A small network was shown many inputs. Here are its activations along a few directions, one row for each input.
In each table, some parts of the input vary, and every possible input appears once, in random order.
Descriptions start from the smaller parts, as in this example, which fits no table here: ring(8) and (point or ring(11) or (values(3) and line(6))).
Shared parts are said once, and a part with two or three values counts as separate values.
(in the rows, 128 means zero)

Other details of the inputs vary at random and push rows far along two fixed directions, the same in every table; ignore that.

A family of inputs:
R1: [149 166 123 143 123  65  54 148 114 139 128]
R2: [128  42 176 115 159 167 223 138 150 135 119]
R3: [176 158 208 138 122 119 171  47  90 174 111]
R4: [113 100 163 112 125 168 245 118 122 140 156]
R5: [155 145 132 135 152 141  44 112 136 130  86]
R6: [111 156 136 139 163 103  64  98  95 119 111]
R7: [157  89 152 106 113 206 221 135 157 152 133]
R8: [ 68 126  68 106 155 150 142 165 128  82 156]
R9: [106  80 161 136  81 172 240 110 135 134 145]
R10: [ 65  84  88 107 163 129 124 182 141  84 143]
R11: [111 155 129 139 159 108  68  90 102 116 104]
R12: [127 179 102 147 112  95  70 106 109 128 129]
R13: [129 183 124 147 121  78  61 131  92 133 139]
R14: [130 135 121 134 158 103  68  91 125 113  96]
R15: [118 150 140 136 164  90  57 112  94 118 112]
R16: [ 83 107  77  98 156 126 137 188 138  83 152]
R17: [140 174 129 143 121  66  59 141 102 138 133]
R18: [140 165 100 145 113  93  72 111 121 127 124]
R19: [120  94 149 108 117 170 244 104 135 135 145]
R20: [137 175 130 128 156  84  65 117  92 117 119]
R21: [101 109  67 133  90 186 111 189 165 108 151]
R22: [116 145 123 134 155 108  73  88 114 113 102]
R23: [124 101 152  82  93 193 227 113 154 166 130]
R24: [137 185 125 135 139  79  64 123  94 126 134]
R25: [ 96  98  66 145 109 147 124 194 159  97 155]
R26: [102 106  59 130 125 146 133 196 159 104 157]
R27: [131 179 118 131 150 103  78  95  99 117 112]
R28: [ 77 127  58  75 123 176 125 160 162 105 130]
R29: [139 136 141 133 167  75  48 125 115 124 100]
R30: [197 119 229 165 101 107 153  92 114 183 107]
R31: [ 60 117  83 137 103 135 134 189 132  90 175]
R32: [179 133 211 125 134 128 186  41 101 161  96]
R33: [156  84 156 102 131 207 213 131 156 141 116]
R34: [189 135 226 128 127  93 167  83  96 178 117]
R35: [ 89  81  69 120 171 151 117 179 164  84 131]
R36: [145 133 123 139 163 103  62 101 130 119  91]
R37: [124  59 181 130  92 148 235 155 145 145 149]
R38: [ 94 101  72  98 157 125 132 195 149  84 147]
R39: [133  71 151 100 136 172 244 106 145 124 127]
R40: [169 167 125 138 147  81  61 136 123 135 120]
R41: [102 104  54 106 153 150 138 169 161  80 138]
R42: [ 77 105  61 138  97 145 132 165 157  86 157]
R43: [123 189 108 151 115  94  67 108  98 132 131]
R44: [170 165 115 141 145  95  64 128 127 133 118]
R45: [203 123 219 149 117 107 164  95 112 190 111]
R46: [136  68 169 101 126 150 247 152 145 143 152]
R47: [104 114  51 113 136 146 137 172 162  91 154]
R48: [ 64 121  64 105  72 173 115 169 165 119 150]
R49: [ 91  99  61 141 101 148 130 177 160  92 154]
R50: [ 98 108  52 127 117 145 137 178 159  99 155]
R51: [ 57 104  69  84 132 179 111 154 166 103 122]
R52: [132 170 138 160 106  67  48 140 106 130 130]
R53: [168 158 129 133 164  85  60 129 121 126 103]
R54: [210 117 212 134 150 126 167  76 117 168  90]
R55: [150 173 103 132 133  92  71 102 122 122 119]
R56: [132 185 110 118  89 120  55 111 128 164 114]
R57: [159 147 231 166  92 117 165  62  87 177 121]
R58: [106  95 164 125 106 168 246 124 119 148 159]
R59: [216 141 211 147  97 153 145  77 118 201  98]
R60: [158 145 219 166  87 121 165  54  92 172 114]
Description of these inputs: line(5) and (values(2) or ring(10)).
Question: The inputs of R27 and R43 match in every part but the line(5) part. If R53 is changed in the same way as R27 into R43, which row does it become?
Answer: R45
Question: The inputs of R13 and R31 match in every part but the line(5) part. If R56 is changed in the same way as R13 into R31, which row does it become?
Answer: R48
Question: A walk changes only the line(5) part. It starts at R36 and steps to R41. List the rest of the walk in order.
Answer: R47, R50, R49
Question: Which other rows agree with R36 in the line(5) part? List them by row number.
Answer: R2, R5, R6, R10, R11, R14, R15, R22, R29, R35, R51
Question: Which other rows agree with R40 in the line(5) part? List them by row number.
Answer: R3, R4, R7, R19, R23, R24, R34, R44, R46, R47, R55

A family of inputs:
R61: [157 193 107 153  92 116  29 114 125 146 113]
R62: [ 88 103  67 124 162 128 107 180 147  80 143]
R63: [ 66 125  69 120 130 128 113 172 132  87 157]
R64: [132  80 160 126 119 147 200 138 139 138 136]
R65: [109 102 156 119 116 151 198 115 125 135 139]
R66: [187 149 209 159  96 106 139  61 101 180 107]
R67: [163 173 115 133 144  86  34 123 122 131 103]
R68: [ 67 139  64 131 109 131 117 165 131  93 166]
R69: [ 90 110  65 116 145 133 103 177 152  87 139]
R70: [149 169 113 141 157  88  37 102 114 118 100]
R71: [111 105 153 130  95 159 211 114 126 143 147]
R72: [170 142 215 140 138  98 132  60  90 161  97]
R73: [132  93 143 110 111 166 203 133 147 143 137]
R74: [187 136 206 139 115 137 114  56 120 179  76]
R75: [131  95 139 112  97 192 185 130 157 148 125]
R76: [ 77 114  75 126 133 126 106 185 141  93 154]
R77: [157 192 110 151 106  89  44 117 115 140 122]
R78: [100 113  61 112 146 134 106 191 156  92 144]
R79: [ 99 125  56 115 126 135 105 188 155  98 150]
R80: [149  87 145 110 145 157 196 130 145 131 125]
R81: [ 88 124  72 143 114 120 107 185 141  97 162]
R82: [149 167 113 141 138 117  27 100 126 128  89]
R83: [138  74 157 122 150 147 200 129 139 125 125]
R84: [ 92 107  70 121 148 128 104 182 150  87 141]
R85: [157 178 112 131 141  92  34 114 122 132 102]
R86: [187 131 220 149 153  95 129  65  95 162  92]
R87: [123  87 151 120 113 159 199 125 141 138 134]
R88: [116  84 158 120 153 144 198 122 125 119 131]
R89: [205 145 200 134 125 140 116  57 119 180  75]
R90: [186 146 215 135 138  99 128  70  96 172  95]
R91: [149 181 112 129 139  97  37 106 118 134 102]
R92: [140  85 152 117 118 153 203 146 145 142 138]
R93: [132 171 122 141 163  79  49 102  98 109 110]
R94: [120  97 154 114 120 149 199 138 129 139 143]
R95: [205 151 207 152  97 105 145  76 107 184 110]
R96: [101 132  60 133 111 127 111 191 149 101 162]
R97: [145 188 114 131 157  87  41  99 104 120 108]
R98: [155 182 108 131 152  97  40 100 116 127 100]
R99: [136 181 115 144 124  90  35 104 110 133 110]
R100: [119 111 151 125  99 149 210 131 123 141 155]
R101: [104 113  56 114 159 133 108 186 154  85 142]
R102: [116 101 147 104 132 159 197 121 133 132 134]
R103: [200 148 217 157 101 100 142  82 101 187 113]
R104: [ 85 121  67 118 131 131 109 192 146  98 156]
R105: [ 75 132  57 131 104 141 116 166 143  98 160]
R106: [113  84 147 111 129 166 200 116 142 133 127]
R107: [139 164 130 147 152  76  34 121 108 123 108]
R108: [119  85 143 113 142 165 202 109 139 126 125]
R109: [127  95 149 112 150 147 192 129 129 125 131]
R110: [111  95 150 115 148 153 198 108 125 119 131]
R111: [147 161 128 148 150  75  31 123 113 125 106]
R112: [ 81 138  65 128 112 126 115 185 134  99 168]
R113: [ 91 115  62 114 161 132 108 184 146  84 145]
R114: [ 87 133  57 137  93 160  94 165 156 104 146]
R115: [ 67 129  60 117 125 141 109 164 140  93 150]
R116: [189 158 203 147  92 118 149  61 103 187 111]
R117: [118 113 149 122  96 157 213 124 126 143 154]
R118: [134 177 113 138 157  91  42  92 104 117 103]
R119: [123  80 150 113 130 162 198 122 145 132 126]
R120: [142  81 151 115 149 152 196 138 142 132 129]
R121: [175 143 223 149 122  93 131  68  88 173 102]
R122: [122  97 140 108 110 170 205 127 145 143 138]
R123: [125 102 139 105 143 165 198 112 135 130 127]
R124: [158 178 112 133 125 119  21 110 132 140  91]
R125: [183 159 205 134 113 114 135  57  99 182 100]
R126: [107  93 155 113 134 154 197 113 128 127 132]
R127: [142 187 113 129 141  94  37 103 111 131 104]
R128: [ 91 118  66 124 127 129 104 178 149  93 147]
R129: [156 163 118 143 160  81  39 111 115 117 102]
R130: [126  81 156 111 137 155 199 142 140 136 134]
R131: [ 72 131  72 137 114 121 113 178 129  93 165]
R132: [ 68 135  67 133 112 124 119 172 127  90 167]
R133: [ 66 121  60 110 142 143 109 161 144  86 142]
R134: [123  89 148 121  98 187 183 120 152 146 122]
R135: [140  91 140 107 142 165 198 123 146 131 124]
R136: [116 107 148 110 114 157 200 123 130 139 142]
R137: [116  96 149 106 135 154 199 129 131 129 136]
R138: [145 183 116 134 160  81  43 107 101 117 110]
R139: [ 86 114  73 129 132 123 100 186 145  94 151]
R140: [183 165 205 146  94 114 147  58  95 186 113]
R141: [158 167 123 139 148  81  34 129 118 132 107]
R142: [ 93 125  68 141 113 121 109 183 143  95 159]
R143: [136 178 126 164 116  72  42 127 102 131 129]
R144: [ 92 127  63 138 109 126 110 178 145  95 158]
R145: [134  84 155 118 118 153 201 148 142 144 141]
R146: [111  82 162 118 139 147 199 129 128 127 133]
R147: [116 103 149 111 117 151 201 131 128 136 144]
R148: [192 152 219 156 102  99 142  80  96 186 115]
Question: The inputs of R104 and R113 match in every part but one. If R94 is changed in the same way as R104 into R113, which row does it become?
Answer: R109
Question: The inputs of R111 and R81 match in every part but one. If R141 is changed in the same way as R111 into R81, which row does it become?
Answer: R103
Question: The inputs of R118 and R133 match in every part but one. If R86 is changed in the same way as R118 into R133, which row does it become?
Answer: R107
Question: What is each input in this table made of?
Answer: values(2) and line(4) and (point or ring(10))
Question: Which other rows agree with R139 in the line(4) part and the values(2) part? List them by row number.
Answer: R63, R64, R65, R76, R87, R99, R115, R121, R128, R134
Question: Change only the values(2) part in R131. List by row number the other rows that result.
Answer: R112
Question: Which other rows agree with R85 in the line(4) part and the values(2) part? List them by row number.
Answer: R67, R78, R90, R91, R102, R124, R127, R130, R137, R141
Question: Change only the line(4) part in R72. List by row number the other rows that result.
Answer: R63, R93, R132

A family of inputs:
R149: [ 74 116  62 127 123 159 103 169 157 101 145]
R150: [ 98 176  79 137  77 118 114 155 119 115 170]
R151: [162 103 179 122 149 134 211 109 118 147 133]
R152: [ 86 126  55  92 155 143 123 184 141  80 159]
R153: [ 49  72  72  72 146 189 227 180 160  90 164]
R154: [152 105 170 100 130 171 192  94 143 161 101]
R155: [128  99 195 124 114 132 201 118 122 155 137]
R156: [124  91 184 110 133 156 216  80 115 137 126]
R157: [135 139 173 151 136 109 124  68  94 137 102]
R158: [170 166 152 153 155  63  71  99  99 133 115]
R159: [143  85 189 137 130 118 211 117 113 146 132]
R160: [155 174 136 136 136 101  34  70 110 140  82]
R161: [ 88  65  59 110 141 174 184 200 181  85 161]
R162: [162 110 160 144 124 117 128 121 133 141 113]
R163: [113 163  62 142  63 141 100 153 140 131 154]
R164: [140 102 193 139 119 116 186 124 110 153 134]
R165: [ 92 125  57 136 121 125  66 201 151  98 143]
R166: [142 182  64 116 151 111  14 146 134 115 116]
R167: [135 118 150 143 125 150 130  91 128 132  99]
R168: [144 166 177 150 131  87  86  84  88 155 112]
R169: [123 173  88 139 118  95  11 155 139 117 122]
R170: [203 159 158 137 139 106  84  97 123 149  95]
Question: The inputs of R163 and R150 match in every part but one. If R167 is changed in the same way as R163 into R150, which row does it become?
Answer: R157
Question: What is each input in this table made of?
Answer: values(2) and (point or ring(10))
Question: Change only the values(2) part in R162. List by row number the other rows that result.
Answer: R159
Question: Change only the values(2) part in R165. List by row number the other rows that result.
Answer: R164
